A small network was trained on invented records. Each row is its activation on one of them, seen along a few directions.
After each row come some of the record's fields: Sibas, Sipu, Gomut, Pepo.
A field that a record lacks is left out.
The largest differences between rows may come from other fields.
(in the rows, 500 means zero)
Strong random noise was added to every row along 22 fixed directions; ignore it. To show where, here is one row again and again, with new noise each time:
[615 531 664 495 616 527 639 508 460 495 240 594 575 408 163 403 441 504
 474 516 447 451 548 542 651 297 416 564 533 561 476 465 474 512 551 491
 513 829 627]
[541 379 523 710 613 412 268 453 381 555 722 531 572 380 560 603 589 510
 507 330 562 683 530 588 433 596 700 382 475 648 739 740 540 667 377 396
 659 420 297]
[459 279 730 328 651 473 458 592 413 320 560 665 609 353 241 726 570 402
 433 371 259 628 599 477 542 473 716 373 417 629 561 544 408 439 488 541
 760 590 614]
[548 540 511 461 355 691 331 455 433 447 340 380 567 642 521 302 427 504
 531 555 338 447 423 414 573 510 477 617 452 516 474 301 492 562 529 504
 553 507 567]
[531 624 529 520 416 531 442 691 454 430 517 595 680 457 666 495 547 560
 456 154 457 473 432 393 531 234 591 633 553 432 508 428 382 298 542 529
 495 440 530]
[659 427 499 633 521 368 435 495 536 549 575 529 456 326 508 507 510 415
 565 385 508 639 631 530 294 461 491 478 391 565 562 633 587 499 510 618
 434 499 555]
[671 520 415 692 645 432 414 465 525 395 425 465 484 412 495 613 462 373
 598 462 627 506 512 462 560 327 344 675 348 639 500 575 580 243 411 534
 475 442 540]
[576 538 313 500 486 446 562 582 659 539 379 390 431 483 426 523 595 345
 531 533 577 500 641 567 424 699 368 605 601 536 461 613 490 435 404 384
 407 578 434]
[817 616 585 666 573 436 355 644 321 632 363 538 374 561 567 440 558 658
 516 449 550 453 558 639 435 455 622 495 717 611 522 621 557 652 602 413
 593 592 254]
[475 491 430 402 453 572 168 324 602 546 577 459 607 449 457 468 710 589
 357 515 331 554 827 394 567 480 629 421 340 406 399 566 503 467 237 550
 528 528 469]
[471 590 629 374 432 564 615 630 369 511 355 491 525 648 608 615 459 373
 354 427 469 442 560 423 549 594 571 647 612 534 476 564 548 362 466 526
 655 533 552]
[551 452 599 405 537 503 370 514 370 646 542 324 572 733 660 447 571 493
 415 348 454 531 521 309 463 463 736 573 440 492 478 495 530 408 550 505
 738 402 424]
[303 702 396 630 368 603 488 429 711 441 500 452 506 632 515 510 629 674
 606 467 595 588 619 622 688 569 375 270 567 442 483 321 413 633 642 387
 464 482 228]
[487 496 513 399 484 532 498 459 437 633 635 442 491 462 486 391 418 314
 334 578 498 539 466 353 507 571 717 482 590 475 602 305 503 425 540 506
 640 514 655]
[705 629 572 502 411 393 458 816 499 572 383 626 475 476 758 468 617 154
 390 276 433 737 574 430 455 537 562 567 391 465 516 604 619 492 452 471
 568 452 469]
[600 461 656 417 698 372 628 385 574 588 456 444 594 603 647 600 530 372
 565 411 462 468 442 579 613 345 768 476 590 410 560 324 678 414 544 709
 567 460 453]
[637 609 535 437 578 588 403 656 530 557 495 566 458 516 720 478 557 599
 381 523 456 469 498 350 495 454 611 672 549 475 530 532 584 444 502 402
 451 452 470]
[435 650 514 715 421 574 504 430 421 542 693 491 481 465 432 588 425 619
 397 478 666 499 455 476 441 370 519 480 649 546 596 526 370 659 642 608
 476 555 404]
[317 516 552 520 430 482 334 388 392 687 723 408 296 456 423 607 516 394
 316 647 583 669 561 333 381 590 564 382 443 484 650 476 489 621 526 551
 653 595 476]
[689 610 450 442 478 655 534 376 549 371 339 532 632 551 346 455 446 504
 361 743 375 358 604 531 631 544 564 558 723 548 437 496 386 639 451 607
 552 589 468]
[392 603 441 465 420 539 556 565 394 610 712 497 505 386 529 632 640 626
 424 272 550 460 547 752 509 570 705 393 860 471 642 473 393 498 257 424
 342 544 368]
[324 433 491 473 446 460 416 505 719 512 336 387 555 590 634 672 590 418
 717 320 557 499 566 576 406 760 541 488 664 520 507 455 572 366 718 511
 596 543 493]
[572 707 379 495 413 746 645 445 472 331 701 384 425 636 465 581 472 533
 410 545 543 611 502 477 566 439 410 468 532 623 516 274 237 527 545 594
 372 302 404]
[453 506 509 334 504 441 748 322 632 362 459 645 558 516 632 490 407 616
 540 598 572 565 426 439 409 476 335 382 460 457 369 431 304 522 692 783
 378 377 686]

[526 498 538 428 829 526 319 385 556 480 393 434 488 593 424 648 620 672
 507 735 483 299 464 399 737 292 564 668 508 437 549 405 555 322 451 353
 616 583 307]	Sibas: t2 / Sipu: w3 / Gomut: p2 / Pepo: u2
[435 437 299 676 634 358 266 482 655 624 674 356 477 366 583 565 679 496
 635 535 570 482 367 559 489 493 567 568 556 345 816 420 634 497 315 226
 440 447 220]	Sibas: t2 / Sipu: w3 / Gomut: p1 / Pepo: u3
[273 544 577 522 492 378 472 341 705 631 409 729 602 261 433 642 551 184
 376 481 657 662 555 572 623 678 618 251 655 451 541 583 559 673 520 654
 619 788 609]	Sibas: t1 / Sipu: w1
[527 729 368 674 390 520 530 492 511 569 644 444 517 544 607 502 519 358
 373 324 774 671 571 405 534 424 471 475 452 529 444 519 378 380 565 527
 502 367 423]	Sibas: t2
[374 453 399 280 517 313 468 452 546 572 533 548 555 363 582 386 597 240
 368 616 483 628 373 331 582 552 505 467 333 266 553 376 414 422 240 412
 557 461 594]	Sibas: t1 / Sipu: w3 / Gomut: p1 / Pepo: u1
[609 403 604 544 728 514 694 534 661 409 522 643 572 307 444 615 475 586
 600 421 471 594 445 537 395 383 404 629 487 613 722 578 516 571 619 512
 295 571 559]	Sibas: t2 / Sipu: w1 / Gomut: p2 / Pepo: u2
[440 559 372 294 462 513 592 591 716 541 475 498 513 467 572 635 583 359
 350 589 541 470 552 376 363 728 549 636 779 408 571 492 383 361 560 470
 503 562 543]	Sibas: t2 / Sipu: w1
[677 427 341 484 553 290 490 453 439 488 543 414 348 565 559 479 619 643
 556 616 459 610 813 529 355 601 351 350 384 507 530 598 485 449 330 435
 606 326 291]	Sibas: t2 / Sipu: w1
[297 571 427 535 453 678 347 481 648 401 576 437 610 652 459 562 619 544
 505 463 596 536 355 521 696 569 597 357 486 557 252 499 323 706 591 430
 487 413 338]	Sibas: t1 / Sipu: w2 / Gomut: p2 / Pepo: u2
[632 446 401 553 704 467 496 589 440 306 505 565 481 296 267 544 536 577
 632 462 511 431 455 652 658 293 386 532 423 637 440 497 410 280 262 331
 354 495 537]	Sibas: t2 / Sipu: w3 / Gomut: p2 / Pepo: u2
[408 408 515 298 539 458 669 580 521 435 484 473 573 572 485 544 572 587
 524 505 353 404 442 516 515 491 495 562 500 364 493 488 432 473 387 421
 462 478 438]	Sibas: t2 / Sipu: w2
[350 555 561 630 415 419 362 624 539 463 427 581 343 528 629 691 648 738
 690 285 642 573 659 634 423 465 301 316 272 566 167 746 561 446 573 532
 353 457 465]	Sibas: t2 / Sipu: w1 / Gomut: p1 / Pepo: u1
[664 448 572 617 563 525 599 538 646 523 551 395 599 517 435 405 416 390
 570 502 334 395 544 544 587 384 718 561 492 479 485 420 743 513 595 526
 479 493 504]	Sibas: t2 / Sipu: w1 / Gomut: p2 / Pepo: u2
[388 684 407 627 283 569 589 560 650 263 469 636 398 462 538 608 360 331
 495 618 560 534 592 475 565 598 262 463 396 521 362 518 527 434 569 601
 425 398 616]	Sibas: t2 / Sipu: w3
[423 357 439 393 531 561 672 580 396 426 801 355 486 639 475 540 469 506
 408 522 454 585 566 324 405 704 530 541 403 582 636 569 363 398 500 288
 670 271 399]	Sibas: t2
[730 468 489 545 751 510 490 497 521 459 404 510 558 457 407 463 457 443
 519 574 552 426 423 497 627 388 550 640 490 642 443 554 551 401 477 418
 501 501 550]	Sibas: t2 / Sipu: w3 / Gomut: p2 / Pepo: u2
[529 547 498 564 539 674 470 601 617 442 612 556 474 451 376 462 548 627
 501 362 582 693 650 462 503 446 457 372 385 682 378 471 421 432 752 395
 419 468 593]	Sibas: t2 / Sipu: w2 / Gomut: p2 / Pepo: u2
[723 479 602 445 585 223 646 444 637 515 283 578 483 413 382 495 641 614
 673 487 330 473 649 715 426 170 422 357 496 320 415 409 502 591 527 780
 330 679 428]	Sibas: t2 / Sipu: w1 / Gomut: p1 / Pepo: u3
[723 622 504 503 664 353 647 615 526 435 345 845 590 324 592 519 519 585
 384 462 704 603 419 420 383 410 381 542 683 588 521 718 203 552 677 513
 501 558 517]	Sibas: t2 / Sipu: w1
[585 642 705 457 513 499 820 669 330 484 316 678 394 616 487 494 471 703
 529 481 509 485 350 741 531 373 381 409 653 512 454 478 421 779 605 521
 359 596 400]	Sibas: t2
[506 515 536 499 446 594 741 552 522 539 706 536 460 500 639 544 373 488
 354 511 493 545 588 407 328 610 502 616 507 522 623 669 613 526 529 554
 388 395 573]	Sibas: t2 / Sipu: w2
[527 605 369 459 423 435 533 701 431 531 498 534 332 449 553 334 461 425
 484 566 545 421 477 493 563 546 498 470 612 411 477 259 520 226 489 298
 517 444 590]	Sibas: t1 / Sipu: w1 / Gomut: p1 / Pepo: u3
[712 634 596 461 606 477 479 638 457 688 279 717 413 439 830 219 516 473
 561 522 556 528 319 747 715 626 673 386 644 472 524 341 759 590 450 239
 395 501 527]	Sibas: t2 / Sipu: w2 / Gomut: p2 / Pepo: u2
[515 491 336 493 388 474 581 676 485 283 666 565 548 421 597 599 439 479
 462 415 391 365 509 434 408 497 495 648 604 467 564 560 414 274 380 527
 471 309 519]	Sibas: t1
[550 756 462 601 235 607 513 498 488 462 406 599 613 494 511 332 420 461
 300 462 521 534 624 363 576 372 376 534 456 458 344 540 397 549 520 636
 503 535 599]	Sibas: t2 / Sipu: w2 / Gomut: p2 / Pepo: u1
[649 625 308 698 419 304 678 505 343 509 439 353 382 641 447 428 479 484
 600 429 701 469 581 625 483 423 266 460 616 513 499 455 368 379 501 477
 588 440 258]	Sibas: t2
[343 492 551 375 478 496 471 439 476 640 600 386 330 492 561 664 622 572
 535 438 451 541 605 577 437 534 527 434 546 413 675 342 590 423 387 528
 401 573 442]	Sibas: t2

Here are new rows. What are their fields?
[396 516 397 625 509 526 510 541 641 455 637 459 432 458 355 565 500 351
 507 625 548 465 412 561 631 514 475 499 369 473 369 599 583 609 365 427
 338 459 423]	Sibas: t1 / Sipu: w3
[533 433 504 481 642 356 591 506 528 365 483 645 477 400 547 512 434 317
 652 594 501 502 223 715 713 535 581 327 517 502 514 318 580 544 413 481
 482 371 542]	Sibas: t2 / Sipu: w3 / Gomut: p2 / Pepo: u2
[651 502 512 495 644 333 548 488 547 363 559 719 520 417 543 399 509 566
 457 726 342 486 405 408 637 227 500 460 344 273 576 420 475 591 440 499
 523 385 358]	Sibas: t1 / Sipu: w2 / Gomut: p2 / Pepo: u2
[452 475 459 498 587 308 476 487 593 674 419 564 570 522 382 203 477 401
 288 773 567 422 582 210 620 551 563 497 451 301 390 648 567 479 549 282
 841 639 475]	Sibas: t2
[477 381 506 393 470 613 545 567 485 437 559 331 437 679 433 494 419 635
 541 646 341 316 488 413 356 591 529 624 550 522 463 462 502 497 633 469
 536 446 490]	Sibas: t1 / Sipu: w3 / Gomut: p1 / Pepo: u3
[603 497 535 362 560 469 482 418 482 442 328 603 560 545 550 482 452 213
 477 556 511 499 447 620 736 648 713 324 567 586 289 419 548 425 444 618
 661 443 651]	Sibas: t2
[335 722 577 614 197 634 269 627 467 438 302 861 654 294 531 404 493 455
 365 428 453 527 367 542 647 554 454 491 567 396 536 582 432 806 448 430
 487 735 552]	Sibas: t1 / Sipu: w1
[267 498 450 660 468 433 309 559 521 419 495 650 549 391 488 611 563 484
 563 426 664 522 364 610 619 609 481 362 445 524 407 693 464 586 433 346
 549 493 432]	Sibas: t2 / Sipu: w1
[697 503 448 377 442 436 445 652 433 488 372 586 387 463 688 385 535 368
 545 472 485 672 346 554 334 736 463 444 575 591 518 465 350 665 532 457
 468 439 532]	Sibas: t2 / Sipu: w2
[522 352 567 541 523 591 227 673 470 368 622 455 540 468 367 582 527 531
 598 322 304 420 464 468 456 411 752 517 498 619 480 437 499 411 653 472
 622 480 524]	Sibas: t2 / Sipu: w1
[378 556 611 411 582 672 422 689 456 401 499 535 506 596 474 736 602 521
 379 450 436 470 419 413 670 472 566 634 455 552 477 589 471 487 421 340
 551 515 377]	Sibas: t1 / Sipu: w3
[621 545 471 478 634 628 553 254 650 554 540 481 818 522 648 438 591 720
 392 423 421 475 595 446 609 345 568 679 557 405 696 581 502 579 310 534
 366 475 340]	Sibas: t2 / Sipu: w2
[335 599 554 566 576 681 283 503 563 281 550 609 427 441 362 860 520 503
 429 570 617 582 448 322 603 388 414 527 431 656 516 464 351 415 702 532
 600 543 515]	Sibas: t1 / Sipu: w3 / Gomut: p2 / Pepo: u2
